These are the activations of a small neural network, seen along a few directions. Each row is one input.
Each table varies a few parts of the input and shows all the possible inputs, shuffled.
A made-up example of a description, with smaller parts first: one of 3 separate values, together with either a single point or one of 9 places around a ring or (one of 4 places along a line, together with one of 8 places around a ring).
Shared parts are said once, and a part with two or three values counts as separate values.

Rows:
row 1: [  4.6  16.1  -8.0  10.0   7.5  -2.5 -14.4  -4.7 -15.9  -5.7   2.2  -1.5
  -9.4  10.3]
row 2: [ 25.5   9.7 -11.4   8.6 -11.8   3.5  -1.6   2.3  10.1   0.0   3.9   9.7
 -16.9   2.3]
row 3: [ 12.4  16.6 -13.0  10.3  -5.2   3.9  -3.7  -1.5   4.8  -5.8  -1.0  -1.1
 -11.1   3.9]
row 4: [ 21.5  11.0  -7.5  10.1  -8.9   3.5   1.5   1.3   6.8   1.5   5.0   3.1
 -14.0  -5.1]
row 5: [ 18.9  -0.6  -1.8   7.8  -2.6  -0.8  -5.1  -7.0 -11.6   2.5  11.9  10.5
 -13.2  -5.6]
row 6: [ 16.1  -1.2  -1.4   3.8  -1.2   9.7 -19.1  -2.4  -8.6 -22.1   9.6  12.7
 -13.0   6.7]
row 7: [-71.6 -48.2  40.6 -44.2  13.1 -12.1  45.0  14.7  18.9  33.8 -21.3 -25.1
  63.7 -26.4]
row 8: [  9.6  -1.2  -2.4   8.4   3.6  -1.8 -10.1  -8.4 -21.1  -8.0  10.5   5.4
 -11.4   2.0]
row 9: [-78.2 -46.9  40.1 -43.1  18.3 -13.4  38.8  11.8   9.2  23.3 -21.1 -28.8
  64.6 -17.8]
row 10: [  9.6  11.9  -8.1   4.2  -4.7   8.7 -19.8  -4.1  -2.8 -22.3   3.1   8.5
 -11.7  14.0]
row 11: [ 18.5  15.6 -13.8   8.7  -9.3   8.8 -14.6  -0.9  11.0 -12.2  -1.0   7.4
 -16.8  14.1]
row 12: [ 13.4  19.7 -13.9  15.0   3.2  -2.6  -9.0  -2.0  -1.7   4.7  -1.3  -2.8
 -14.6  10.3]
row 13: [-80.5 -32.7  28.6 -36.9  11.6 -14.4  45.2  14.7  29.7  34.2 -33.9 -34.5
  62.5 -12.8]
row 14: [ 27.5  10.1  -8.1   8.5 -13.0   8.6  -9.7   2.0  12.8  -5.2   4.6  11.7
 -19.6   5.1]
row 15: [-73.5 -39.9  34.2 -38.0   7.6 -13.8  50.4  18.2  32.2  41.0 -29.0 -31.6
  60.9 -21.4]
row 16: [ 14.6  -1.8  -4.4   3.7   0.2   5.5 -10.5  -2.7 -11.2 -16.7   8.8  11.4
 -10.0   4.3]
row 17: [ 16.7  15.2 -16.9   8.9  -8.1   3.9  -6.2  -0.8   8.4  -6.9  -1.8   5.7
 -14.0  11.4]
row 18: [ 22.3  14.2  -8.4  15.2  -0.4  -3.0  -4.0   0.7   0.2  11.7   4.7   1.0
 -17.2   1.7]
row 19: [  3.2  12.8  -7.1   5.3  -0.5   3.6  -9.4  -4.6  -9.6 -16.6   2.8   0.1
  -6.0   4.0]
row 20: [ 23.9  -1.1  -3.8   3.0  -6.3   6.4  -5.9  -0.9  -1.8  -6.4   9.7  16.3
 -11.9  -3.5]
row 21: [ 20.7   3.6  -0.7   9.4   4.9  -0.4  -8.7  -1.8 -12.2   4.9  10.1   7.6
 -11.9  -4.3]
row 22: [ 10.0  -0.7  -0.6   4.5   3.1   4.7  -8.6  -2.9 -15.5 -16.4   9.6   4.5
  -7.3  -3.4]
row 23: [-85.2 -33.5  34.0 -41.9  14.8 -15.1  38.3  10.2  15.1  23.5 -28.1 -32.0
  65.5 -11.5]
row 24: [ 11.4   2.9  -1.4   9.6  11.0  -1.4 -13.6  -2.8 -21.8  -5.6   8.8   2.6
 -10.5   3.2]
row 25: [ 11.7  15.6 -15.0  14.5  -4.6  -3.5  -5.3  -7.1  -1.1   2.0   0.0  -0.4
 -15.6   9.3]
row 26: [ 25.7  -0.6  -0.6   2.9  -7.7  10.9 -14.3  -0.9   0.9 -11.7  10.4  18.0
 -14.8  -0.8]
row 27: [  2.9  12.0  -9.1   9.4   0.0  -3.3 -10.8 -10.2 -15.1  -8.2   3.7   1.0
 -10.2   9.3]
row 28: [  8.0  11.4 -11.0   4.3  -3.3   4.3 -11.2  -4.5  -5.4 -16.9   2.2   7.1
  -8.7  11.6]
row 29: [ 19.7   0.0   0.0   4.0  -3.4   5.9  -3.3  -1.5  -5.6  -5.6  10.8   9.7
  -9.0 -11.2]
row 30: [ 20.5  10.0  -9.4  14.1  -8.1  -3.6  -0.4  -4.2   0.7   9.1   6.1   3.8
 -18.4   0.3]
Q: What is each input in this table made of?
A: one of 5 places around a ring, together with either a single point or one of 5 places along a line
Q: The inputs of row 13 and row 23 match in every part but the place on the ring of 5. If row 3 is changed in the same way as row 13 into row 23, which row does it become?
A: row 19
Q: Which other rows does row 27 become when the place on the line of 5 takes its other values? List them by row number.
A: row 1, row 10, row 19, row 28
Q: Which other rows agree with row 15 in the place on the ring of 5? List them by row number.
A: row 2, row 4, row 14, row 18, row 30

Rows:
row 31: [ 50.5  35.2 -40.1  25.5 -39.8  -1.4   0.9  -7.5  31.4  10.2   1.4  18.3
 -44.4  18.8]
row 32: [ -0.4 -88.5  65.2 -40.3  10.0   8.1  23.6  13.9 -23.5   6.1  34.0  27.7
  32.8 -63.6]
row 33: [ 29.2  50.3 -33.4  25.0 -26.5   5.5  13.2   3.3  33.9  10.2  -8.9  -9.5
 -23.7  -4.3]
row 34: [-30.4  22.6  -4.1  -7.1 -14.0  -4.8  16.5  13.3  63.4  36.1 -35.7 -24.2
  15.2  17.3]
row 35: [  1.1   6.5   4.3   3.1  14.5   8.9 -25.0 -17.4 -56.2 -53.9  23.4   3.8
  -3.0 -10.1]
row 36: [ 83.5  55.6 -42.8  48.6 -13.4   4.5 -23.2   2.9  18.9  19.2   7.2  18.1
 -62.1  17.1]
row 37: [-94.6 -29.1  26.3 -30.6  43.2 -25.5  16.9  -7.9 -43.9   1.2 -16.6 -37.4
  61.2   4.2]
row 38: [ 54.6   7.6  -3.5  28.6  23.0   9.6 -64.5 -16.2 -71.8 -44.1  40.9  26.6
 -47.3  15.1]
row 39: [ 31.6 -44.8  26.6 -19.3 -28.8   4.5  57.6  27.2  70.6  69.9   0.6  12.4
  11.3 -57.9]
row 40: [  7.1  24.4 -25.4  10.0 -17.4   3.2  17.5  17.3  56.4  12.9 -26.1 -14.5
  -6.9  19.8]
row 41: [ 19.2 -11.9  -3.8   8.0  -1.2   6.9 -40.3 -32.5 -58.1 -51.1  31.7  34.1
 -24.8  12.7]
row 42: [-70.3  10.8  -5.7  -5.5  -1.3 -29.6  49.0   8.3  45.7  57.6 -48.0 -51.6
  36.0   9.1]
row 43: [-57.8 -18.9  29.7 -31.7  27.4   0.0 -20.4  -3.4 -30.4 -24.4  -7.2  -7.0
  40.3  10.2]
row 44: [-23.3 -19.9   6.7 -14.3  24.3  10.3 -21.8  -1.3 -36.4 -50.2   3.5   3.2
  15.4  11.5]
Q: The inputs of row 44 and row 40 match in every part but one. If row 35 is changed in the same way as row 44 into row 40, which row does it become?
A: row 33
Q: What is each input in this table made of?
A: one of 2 separate values, together with either a single point or one of 6 places along a line
Q: Which other rows does row 42 become when the choice among 2 separate values takes its other values? List them by row number.
A: row 37
